These are the activations of a small network on made-up records, seen along a few directions, one row for each record.
Records have a field called ZAMO. Each example row is followed by its value.
The largest differences between rows may come from other fields.
In the rows, 128 means zero.
[106 123 138 119 146  96 132 111 120 158 139 142 108 135 110 105 126 120
 130 135 133 155 122 153  93 119 118 120] => tuzu
[115 158 133 106 149 141 163 121 148 135 107 134 116 154 137 133 161 166
 107 100  88 120 153 138 137  95 115 117] => lil
[129 103 151 165 138 119 125 127 122 123 101 131 133 155 153 134 101 125
 132 115 123 164 120 160 120 146 162 109] => kufe
[111 118 164 143 130 110 113 130 109 111 109 117 128 153 172 100 125 117
 117 148 133 150 121 139 131 121 159  98] => pegiz
[ 95  93 110 163 147 134 146  92 109 123 110  91 112 150 123 142 118  95
 112 104 135 150 108 156 139 113 150 113] => dur
[131 155 136 115 144 136 126  99 144 130 146 159 153 117 104 135 155 163
 121 137 133 115 187  97 119 118 100 139] => lil
[188 166 106 109 118 160  72 128 171 154 198 198 148 112 135 131 166 176
 120 139 170 107 151  94  99 150  49 118] => zam
[133 143 113  89 120 111 107 115 121 145 133 168 143 131 105 112 148 116
 120 118 133 135 143 141 101 131 111 125] => tuzu
[139 156 105 141 121 125 152 141 139 118 130 165 140 112 129 141 131 122
 130 162 140 107 139 100 128 153 137 137] => sep
[130  94 160 138 110 148 139 118 117 103 116 131 129 126  99 125 142 139
 109 134 144 102 144 119 118 122 148 141] => vul
[101 121 114 149 131  99 120 134 145  95 115 117 124 102 120 106 103 115
 105 132 123 151 119 151 136 129 140  92] => vutu
[136 142 146 161 123 125 136 125 132 131 122 113 146 115 150 106 124 139
 118 143 148 152 108 171 145 147 134 131] => dile
[105 109 160 122 132 110 138 143 126 137 100 115  91 157 169 117  67 120
 105 119 116 153 105 168 143 142 172 135] => kufe
[129 113 144 126 105 135  91 122 121 141 150 149 132 125 126 146 144 148
 139 164 124 131 171 118 121 141 135 168] => pegiz
[142 128 117 139 102 119 123 118 103 114 183 152 115 131 162 126 128 160
 129 113 151 127 131 125 116 126  74 113] => vazul
[ 99 110 116 137 150 101 142 116 125  94 102  63  81 122 131 117 101  55
  91  89 132 169  74 160 167  91 175 116] => dur
[137 118 141 116 147 102 141 138 152 125 103 111 143 120 135 171 162 164
 134 128 128 120 110 105 122 122 128 126] => kosaf
[107 126 162 121 141 108 153 127 138 104 106 134 110 172 125 168 103 128
 162 127 118 162 142 135 160 102 138 101] => muter
[119 147 147  97 139 121 114 113 137 119 138 127 132 117 142 112 108 117
 151 127 143 141 103 132 137 115 166 105] => durun
[127 130 103 113 131  97  98 126  96 146 104 163 140 123 129 125 129 131
  96 147 134 140 136 133 133 108 119 136] => vutu
[103 122 172 153 129 131 158 135 109  85  85 103 100 158  88  98 106 110
 110  99 145 136 124 148 163  98 160 131] => vul
[124  97 150 143 144 122 135 151 129 101 101  55  78 130 135  97  98  71
  77 110 119 144 103 137 160  98 209 105] => poni
[157 148 111 126 114 182  88 139 158 165 202 208 131  85 115 136 165 180
 146 123 166 105 153  84  84 136  56 161] => zam
[122 133 110 144 119 145 105 156  95 126 161 127  94 119 155 146 107 138
 135 116 121 117 109 123 132 131 104  92] => zozur
[102 133 111 164 136 108  96 143 101  92  84  51 110 169 120 127 103 102
 120  95 115 143 107 140 151  94 170 135] => vir
[111 120 138 146 146 110 161 115 135 106 110 133 126 139 165  98 127 104
 112 139 105 150  99 108 138 144 128 114] => mipu
[133 103 128 157 156 143 145 125 104  89 106  48 121 146 114 116 118  76
 109 114 121 160  94 120 134 129 184 100] => poni
[ 78 131 148 138 138 115 175 163 110  63  69  41  74 174 103  97  88  61
 105 101 138 147  80 151 185 105 175 114] => vir
[156 139 116 119 106 117  95 138 106 115 193 148 149 137 138 167 140 145
 143  99 150 120 132 102  99 149  63 132] => vazul
[117 116 129 136 144 118 150 164 155 127 141 117 133 104 118 151 171 163
 109 135  67 129 107 127 125  93 148 119] => kosaf
[113 140 150  97 134 150 102 135 110 160 140 131 133 114 103 142 116 108
 140 148 110 123 126 121 117 133 147 106] => durun
[101 133 120 126 130 127 124 123 103 121 116  87 132 140 153 124 128  95
 132 146 109 142 144  90 136 138 127  98] => zozur
[106 141 151 107 113 157 116 131 137 133 148 124 156 142 112 144 117 142
 145 137  81 143 106 129 128 133 129 143] => muter
[116 172 133 121 108 118 128 124 125 115 111 150 124 121 131 117 154 116
 120 138 137  94 116 101 111 142 126 126] => sep
[141 142 138 134 131 114 125 142 125 151 113 114 129 130 111 106  94 145
 124 134 122 137 105 143 119 144 130 175] => dile
[131  92 137 124 105  82 166 138 101 139 125 108 112 133 149  86 111 121
 147 129 100 114 144 102 171 133 129 128] => mipu

Which value of ZAMO does each new row have?
[162 152 108 115 103 161 117 123  98 128 164 160 103 121 145 139 140 163
 124  88 124  90 153 117  75 141  91 117] => vazul
[202 150  89  98 140 202  91 123 152 157 172 205 155 129 142 135 170 179
 160 124 160  86 177 103  83 152  47 141] => zam
[127 127 135 126 146 143  96  94 123 131 112 150 150 144 132 132 118 128
 179 127 133 115 109 121 115 108 139 122] => durun
[139 137 110 127 136 132 119 115 130 135 116 175 120 175 130 162  94 118
 137 127  83 167 105 115 154  94 177 129] => muter
[154 129 129 111 116 120 120 154 136 120 111 120 149 126 126 132 165 161
 130 138  99 125 119 130 124 117 133 127] => kosaf
[137 119 135 115 118 155 122 117 150 132 129 147 154 139 117 157 110 160
 171 127  85 125 103 146 141 110 138 125] => muter
[ 85  91 105 140 120 115 141 114 136  81  91  82  84 124 123 128 112  82
  95  89 142 161  92 152 160 102 172 122] => dur
[134 167 119 133 101 124 131 131 141 116 112 173 124 137 124 138 138 110
 118 141 115 111 132  96 119 171 124 150] => sep
[ 86 123 157 152 121  97 147 145 110  77  93  62 121 165 128 158  97 114
 111 123 150 118  94 150 132 109 149 126] => vir
[123 128 164 140 134 110 130 148 125  91 124 112 130 145 116 118 135  92
 128 128 152 142 131 167 172 119 143 142] => vul
[137 133 127 153 106 134 118 127 165 132  96 113 132 108 134  92  95 128
 116 117 117 141 115 153 154 148 122 140] => dile
[143 111 107 148 121 136 141  88 117  99 133 110 131 135  90 139 125 106
 106 129 130 132 124 150 135 116 134 128] => dur
[127 118 137 122  97 137 124 140 123 164 138 130 151 125 110 113 143 141
 124 108  72 118 121 113 120 138 117 157] => mipu
[140 138 108  91 146 141 129 125 127 129 129 155 132 120  95 135 148 131
 149 114 128 132 185 156 102 161 109 122] => tuzu
[135 130 114  99 119 107 130 114 127 142 147 150 139 133 103  95 129 116
 113 118 129 124 132 146 103 139 126  95] => tuzu
[109 150 137 154 124 129 121 149 105 137 130  90 123 105 113 136 125 133
 127 149 117 120 133 119 116 137 153 110] => zozur
[144 167 102 130 131 149 125 105 110 136 118 116 132  97 145 136 130 141
 153 137 124  87 140 142 131 122 120 120] => zozur
[ 94 119 142 135 143  97 181 182 118 126 116  84 121 145 141 113 116 127
 128  83  68 131 116 142 186 126 152 111] => mipu
[ 85 128 127 109 140 146 116 121 118 132 109 131 125 138 160 130 128 105
 162 118 138 120 105 122 126 122 162 113] => durun
[143 133 106 116 120 153 109 106 189 178 151 152 126 110 111 142 166 164
 144 153 134  89 203  91  96 128  97 157] => lil
[102  93 126 138 148 114 151 102 108  60  72  69  54 152 134 139 110  89
 103  91 108 148  92 170 135 140 167 118] => dur
[101 106 123 149 132  85 163 166 140 123 142  91 127 128 154 107 132 115
 134  90  68 108  94 126 150 128 166 101] => mipu
[130 118 123 119 124 116 104 122 130 136 118 136 121 123  90 123 144 142
 149 130 121 132 133 134  92 160 115 143] => tuzu
[ 90  98 130 136 144 134 140 121 103  95  82  50  88 155 144 105 125  49
  97 109 115 159  92 119 164 124 166 103] => poni
[123 108 155 121 137 106 151 160 117 115 104 105 123 141 101 144 123  99
 117 129 160 104  93 140 126 125 167 112] => vul
[148 142 117 101 141 101 155 145 144 117 106 123 125 135 134 134 157 154
 129 129 110 133 113 115 143 107 133 138] => kosaf
[178 141  76 124 106 161 107 115  90 121 216 176 148 117 152 156 149 157
 138 119 129  91 166 135 104 137  57 144] => vazul
[ 84  96 103 160 149 122 136 135 114 130 102 110 117 113 125 125 100 106
 120 126 116 158 115 126 110 112 140 124] => vutu
[141 125 102 110  95 130 106 100 137 153 143 167 163 129 107 116 150 123
 121 134 128 113 162 146 113 142  87 110] => tuzu
[188 142  98  99 112 183  99 157 149 160 170 183 139 114 127 139 164 173
 133 152 163 117 175  69  91 161  49 118] => zam
[130 156 135  85 118 133 106 119 121 121 148 151 145 122 133 122 129 113
 154 131 147 133 108 128 126 110 167 122] => durun
[100 133 118 139 157 142 128 106 136 117 132 154 140 167 134 137 108 113
 135 134  90 152  99  93 139 130 153 136] => muter
[117  98 142 138 129 129 120 136 133 109 128 101 118 144  98 121 136 133
 136 146 146 101 121 137 141 135 155 164] => vul
[148 108 125 106 114 112 111  93 152 152 125 162 148 125 109 154 161 138
 159 129 148 117 158 128  95 156  76 138] => tuzu
[106  95 138 131 140 135 166 141  98 128 108  41  79 152 120 120  84  89
  85 106 132 168  85 136 166 121 205 149] => poni
[133 114 117 128 123 110 168 146 141 119 117 114 135 124 141 135 175 164
 129 147  84 141 109 137 169 107 122 114] => kosaf
